Each row below holds a small network's activations on one input, seen along a few directions.
In each table, some parts of the input vary, and every possible input appears once, in random order.
Descriptions start from the smaller parts, as in this example, which fits no table here: one of 8 places around a ring, together with either a single point or one of 9 places along a line or (one of 3 separate values, together with one of 4 places along a line).
Shared parts are said once, and a part with two or three values counts as separate values.
In the rows, 128 means zero.

Other details of the inputs shift rows strongly along two fixed directions, in all tables alike. That doesn't count.

A family of inputs:
row 1: [ 67 162 111 154 110 122 120 170 185 119 104 198 177]
row 2: [128  97 167 153 168  90 171 128 145 146 116 118 114]
row 3: [ 91 140 150 186 106 120 128 120 164 110 107 177 144]
row 4: [209 121 115  33 136 150  99 124  62 154 185  76  56]
row 5: [100 131 133 169 102 129 102 129 175 119  95 165 126]
row 6: [137 111 163 177 128  99 158  95 130 114 124 135 125]
row 7: [121 102 164 176 163  97 168  99 149 129 134  93 114]
row 8: [100 126 150 164 116 120 120 114 173 139 125 153 113]
row 9: [194  98 137 133 128 124 139 102  71  99 116 111 115]
row 10: [178 101 144 108 169 103 172 128  80 129 144  93 113]
row 11: [150 106 115 119 143 148 115 123 108 126 136 100 116]
row 12: [ 78 158 149 160 101 104 143  96 148 142 119 114 165]
row 13: [126 112 152 168 123 118 116 115 144 128 110 147 111]
row 14: [119 102 141 182 141 128 140 115 144 108  94 116 134]
row 15: [212 104  85   9 148 173  98 162  45 142 143  96  92]
row 16: [ 95 196  35  25  91 203  59 173 141 131 192 141 141]
row 17: [198 111 171 105 119  96 152  68  41 156 129  61  95]
row 18: [ 90 229  45  19  69 187  33 187 158 152 209 177 118]
row 19: [ 85 174  74 123  99 166  92 157 159 105 132 156 165]
row 20: [134  82 170 168 167  96 170 121 130 136  97 125 124]
row 21: [117  92 154 179 154 117 158  98 146 124 123 104 126]
row 22: [ 85 140 143 174 137 110 156 115 167 118 142 126 144]
row 23: [153 168 100  22 107 138 103 145  65 170 148 104 133]
row 24: [142 123 114 117 131 137 136 149 107 107  99 139 151]
row 25: [215  56 141 105 175 125 156 122  52 119  95  81 105]
row 26: [ 82 139 130 161 127 110 147 148 173 123 111 171 163]
row 27: [ 46 177 102 165  98 145 107 152 195 111 125 179 175]
Each input here is: one of 3 separate values, together with either a single point or (one of 2 separate values, together with one of 4 places along a line).
- Change only the choice among 3 separate values in row 22. List by row number the other rows that result. => row 10, row 18
- List by row number the other rows that have the choice among 3 separate values in common with row 16. => row 7, row 11, row 12, row 14, row 19, row 21, row 22, row 27
- Change only the place on the line of 4 in row 10. List by row number the other rows that result. => row 1, row 24, row 26

A family of inputs:
row 28: [168 126 106  70 117 149  99 144  94 133 132 131 110]
row 29: [227  89 134  87 133 131 142  89  18 114 127  69 110]
row 30: [113 172  59  49 102 188  49 189 154 134 156 171 118]
row 31: [148 109 186 147 143  85 160  75 120 159 153  83  81]
row 32: [ 64 163 163 164 120  83 153 111 182 162 146 128 138]
row 33: [208  86 106  85 152 158 130 114  58 104 149  75 102]
row 34: [163 116 101  84 151 143 132 151  87 120 134 110 126]
row 35: [103 117 152 181 128 109 136 128 168 128  90 159 131]
row 36: [169 107  92  71 149 167  97 154 107 126 154 120  95]
row 37: [129 130 183 169 122  87 161  61 120 146 152  83 108]
row 38: [ 51 217  48  51  82 179  53 209 178 147 145 193 169]
row 39: [ 75 142 146 201 102 113 135 115 173 113  89 163 164]
row 40: [ 96 116 166 196 137  90 176 121 146 121  81 151 165]
row 41: [ 75 126 128 175 149 123 145 156 184 112 109 158 160]
row 42: [131 107 150 191 135 114 152 105 132  98 102 126 141]
- Describe the family of inputs behind these rows. => one of 3 separate values, together with either a single point or one of 4 places along a line
- Changing only the choice among 3 separate values turns row 34 into row 42. The same change can be made to row 38. Which row results? => row 39
- List by row number the other rows that have the choice among 3 separate values in common with row 31. => row 28, row 30, row 35, row 36
